[129 157  98 103 138 106] → 138
[130 122 143 103] → 143
[129 127 104 122 150 120] → 150
[117 109 157 130 123] → 130
[142 132 136 101 153 156] → 153
[129 129 120 133 100 130 125] → 130
[105 141 111 158] → 111
---
[139 115 128 115 118 100] out 100

[[114 133 112 135 142 147 149]
 [122 141 122 124 138 140 133]] out 112

[[129 126 104 132 124 124]
 [127 140 120 132 118 124]
 [129 120 115 128 132 127]] out 104

[136 158 120 115 111 112] out 111

[137 129 126 153 138] out 126

[[143 129 130 105 134 128]
 [116 114 119 130 134 128]
 [131 126 129 103 138 129]] out 103

[[153 110 146 147 125 143]
 [145 118 120 120 145 126]] out 110
---
[[123 145 117 140]
 [127 103 139 125]] yields 145

[[131 112 125 119 109 150 142]
 [121 107 121 129 149 114 131]
 [113 128 123 115 126 119 156]] yields 149

[[139 139 106 124 109 147]
 [117 131 127 138 145 100]
 [127 133 133 110 120 140]] yields 138

[[138 124 146 143 148]
 [114 133 123 129 106]
 [144 144 140 150 116]] yields 123

[[100 126 105 126 128 134]
 [136 153 143 149 140 131]] yields 126

[[100 126 132 125 137 118]
 [135 142 137 141 133 124]] yields 125

[[100 110 101 124]
 [144 106 135 134]
 [136 123 133 115]] yields 106

[[111 134 124 122 137]
 [111 138 143 115 139]
 [154 113 132 137 123]] yields 143

[[132 135 118 118 120 138 133]
 [140 135 129 134 106 117 140]
 [148 149 115 156 141 135 139]] yields 106
---
Input:
[[118 148 124 117 124 119 136]
 [126 132 128 131 125 129 130]
 [120 152 121 121 122 125 146]]
Output: 120

Input:
[[157 135 123 116]
 [128 147 134 109]
 [125 118 125 143]]
Output: 125

Input:
[[127 126 126 131 128 126]
 [106 130 137 139 119 113]
 [132 131 128 126 130 131]]
Output: 132

Input:
[[136 145 148 145 139]
 [143 158 140 153 137]
 [142 136 143 134 134]]
Output: 142

Input:
[[128 157 126 124 151]
 [136 114 128 124 133]
 [128 149 145 143 104]]
Output: 128

Input:
[[158 152 111 135 126  99]
 [135 137 133 125 138 131]
 [122 120 123 131 119 122]]
Output: 122
---
[127 120 101 147] yields 127, 147

[[151 105 103 112 128]
 [118 142 151 134 129]
 [120 138 142 133 125]] yields 151, 125

[149 128 120 108 111 124] yields 149, 124

[[150 145 130 150 117 140]
 [139 142 129 138 126 134]] yields 150, 134

[130 137 146 106] yields 130, 106

[[131 127 129 114 134 130]
 [117 132 116 117 107 131]
 [127 154 128 142 112 116]] yields 131, 116
---
[[128 120 128 122 125 113]
 [152 122 146 125 131 120]
 [136 134 134 133 133 140]] -> 133

[[133 142 105 139]
 [125 124 136 118]
 [121 117 108 138]] -> 117

[[130 117 126 112 124 122 134]
 [133 136 115 115 155 124 118]
 [112 129 129 132 129 126 120]] -> 129

[[114 147 122 141 140 131]
 [136 126 122 134 138 101]
 [144 135 115 132 134 105]] -> 132

[[147 136 144 129 130 146]
 [150 139 145 134 132 150]
 [138 132 137 129 129 138]] -> 129

[[143 111 122 140 137 134 132]
 [144 124 119 136 150 116 118]
 [115 141 141 128 127 124 139]] -> 127

[[137 125 121 135 132 144 131]
 [108 127 145 139 134 138 133]
 [111 128 133 107 131 123 118]] -> 131

[[144 130 151 128 129 126]
 [143 121 113 128 127 113]
 [114 124 125 128 127 122]] -> 128

[[116 142 138 128]
 [117 149 128 124]
 [136 149 104 121]] -> 149

[[153 122 137 123 143]
 [126 141 115 112 101]
 [138 145 122 139 113]] -> 122
---
136,135,148,115,156,129,126 yields 156

134,153,115,119,148,132,105
119,111,136,123,153,124,157
yields 148

126,119,134,110,148,124,130
149,129,122,119,127,141,142
133,120,121,149,122,141,126
yields 148

114,135,142,140,125,156,118 yields 125

107,128,146,128,112,116,133
108,117,152,131,123,109,138
119,118,142,145,128,115,130
yields 112

109,104,106,108,120,135,141
138,143,133,131,123,115,119
yields 120

116,124,122,107,127,109,134 yields 127

137,153,135,123,132,113,143 yields 132

125,102,126,136,131,155,149 yields 131

113,140,109,140,142,106,116 yields 142
